A small network was trained on made-up records. Each row is its average activation on records with the value named, seen along a few directions.
Values that are neighbours, or in one group, have similar rows; names and order tell nothing.
(in the rows, 500 means zero)
Random noise pushes rows far along 11 fixed directions. That doesn't count. These rows show it; they differ only by the noise:
[419 406 342 564 568 559 497 529 334 587 482 495 628 621 264 436 449 320
 488 603 533 266 479 413 554 564 304]
[637 291 613 550 650 680 520 521 532 609 596 312 826 879 689 391 284 524
 598 626 465 427 476 460 581 163 470]
[680 605 515 556 590 560 251 578 414 373 333 295 826 409 489 507 622 428
 411 441 510 512 548 472 409 479 645]
[696 540 365 514 805 728 496 730 455 468 549 622 394 411 304 343 644 289
 530 423 468 721 371 654 732 692 328]
[527 630 529 440 500 266 421 524 553 253 686 430 591 471 535 372 506 883
 746 502 405 516 489 858 416 326 529]
[477 430 423 662 578 747 376 472 404 255 541 410 542 559 486 604 589 456
 457 355 414 853 514 443 415 564 370]
[564 514 620 475 427 389 470 580 406 587 384 469 807 488 479 502 640 591
 454 490 611 573 495 615 351 396 324]
[521 448 539 494 519 547 324 546 414 760 218 310 815 552 430 515 538 367
 428 585 544 382 624 375 306 473 490]
[799 375 769 544 672 789 504 621 553 603 431 430 632 592 799 494 545 406
 442 446 543 928 440 448 514 331 507]
[621 450 573 508 656 616 329 532 556 479 383 301 698 526 713 496 553 521
 503 442 411 741 608 540 518 405 570]
[693 512 537 440 486 512 616 405 623 498 549 657 371 502 550 586 482 528
 585 495 544 615 389 425 627 439 464]
[305 637 321 535 351 680 647 568 316 358 692 597 302 576 358 488 636 495
 453 408 388 557 502 617 565 665 438]
[803 553 528 392 637 972 537 656 661 880 541 566 199 662 272 442 464 312
 705 583 409 624 399 409 339 539 567]


F, 15 values:
f6: [448 559 673 491 288 394 674 593 427 594 409 577 556 382 682 548 612 402
 177 418 694 493 518 500 524 523 580]
f12: [361 496 522 553 307 330 734 312 436 384 621 647 555 534 562 619 382 634
 406 498 618 321 429 409 611 446 475]
f15: [439 430 451 485 477 396 532 447 506 568 481 625 412 444 471 540 545 542
 527 519 534 621 483 526 537 545 242]
f5: [652 567 360 410 587 569 270 363 670 501 361 363 574 519 435 559 505 554
 596 495 338 410 626 446 536 493 686]
f4: [519 601 364 348 514 340 407 484 651 422 500 393 653 483 587 447 614 779
 619 422 295 455 634 846 737 393 489]
f13: [483 540 523 573 477 562 655 744 293 371 634 555 649 571 526 327 680 462
 330 389 553 580 377 734 659 471 335]
f8: [637 531 735 576 272 549 722 525 394 618 485 728 474 437 420 659 532 327
 222 458 815 490 292 239 339 548 499]
f2: [318 326 482 563 511 398 497 365 555 439 549 458 563 535 553 581 403 576
 482 447 506 516 561 471 483 479 387]
f7: [500 414 468 443 474 414 640 507 554 633 488 624 511 575 488 501 526 463
 490 471 549 511 455 542 687 463 229]
f9: [492 579 497 485 569 500 446 645 419 584 533 469 498 496 364 312 509 559
 582 624 448 340 511 679 398 490 562]
f10: [463 565 502 418 628 310 351 644 479 677 334 488 647 265 390 380 602 568
 451 541 525 473 591 765 437 636 474]
f11: [434 491 380 552 475 741 357 194 635 386 349 365 333 445 613 849 453 376
 350 359 366 630 716 121 508 693 805]
f14: [890 676 463 362 533 499 478 493 811 304 512 499 648 424 626 610 610 651
 532 243 443 692 447 610 792 370 603]
f1: [770 579 498 366 558 355 405 545 704 665 509 496 547 516 177 414 360 540
 762 625 563 160 340 496 294 372 495]
f3: [423 337 600 485 450 158 504 408 581 500 444 489 702 469 599 579 427 639
 479 486 641 520 485 512 449 379 250]
The values of F form a line.
List every value one step from f8, in the order listed.
Answer: f2, f11
List every value one step from f4, in the order listed.
Answer: f15, f13
List every value one step from f14, in the order listed.
Answer: f1, f3
List every value one step from f10, in the order listed.
Answer: f12

C, 15 values:
c12: [272 566 530 453 281 335 704 695 352 595 574 689 286 420 315 414 617 500
 432 465 598 445 434 695 364 658 313]
c6: [636 427 514 642 593 356 296 199 547 161 389 541 502 218 524 790 508 536
 451 403 611 788 446 247 417 576 480]
c13: [342 706 487 396 255 425 470 499 519 438 432 531  95 280 552 573 741 556
 518 409 416 692 601 552 308 638 663]
c15: [547 481 514 696 434 810 667 549 357 242 764 478 548 692 502 537 408 323
 329 399 552 460 343 315 552 466 550]
c11: [666 698 409 389 375 731 553 493 623 715 510 474 581 654 334 610 534 540
 461 459 425 370 566 457 480 503 644]
c14: [486 468 600 572 567 574 458 645 427 543 490 437 536 432 471 440 475 351
 411 497 587 513 473 419 343 573 570]
c9: [771 463 477 635 801 180 306 458 460 145 432 459 685 307 494 374 306 302
 565 673 720  99 265 283 679 366 626]
c8: [914 582 544 562 618 424 447 415 454 346 362 658 631 282 434 576 481 294
 407 540 728 303 290 234 705 494 617]
c4: [517 443 604 596 769 436 456 836 360 327 714 508 543 473 482  88 533 605
 699 540 481 654 306 934 468 412 282]
c5: [584 415 685 417 342 595 629 403 563 834 521 427 724 878 652 514 319 619
 585 723 523 282 515 375 383 121 547]
c1: [398 368 477 431 629 259 535 430 664 508 613 531 524 513 579 406 367 732
 671 522 442 496 527 759 636 424 347]
c2: [655 687 594 360 480 472 458 678 490 848 312 558 369 350 308 352 556 356
 586 703 587 258 474 490 269 539 718]
c7: [520 520 553 578 503 733 490 543 577 271 656 335 338 623 709 490 391 439
 503 388 356 592 521 415 466 441 840]
c3: [255 213 623 643 689 428 494 452 411 544 581 505 302 492 609 345 284 466
 606 722 523 568 477 437 405 526 432]
c10: [771 601 469 560 613 873 566 645 501 415 737 581 522 613 303 477 498 490
 527 423 470 633 309 575 505 507 482]
The values of C form a line.
A walk along C starts at c7 and steps to its neighbour c12. Put c15, c14, c4, c2, c3 in the order it reaches them.
Answer: c15, c14, c3, c2, c4
List every value one step from c13, in the order listed.
Answer: c9
List every value one step from c11, in the order listed.
Answer: c1, c10
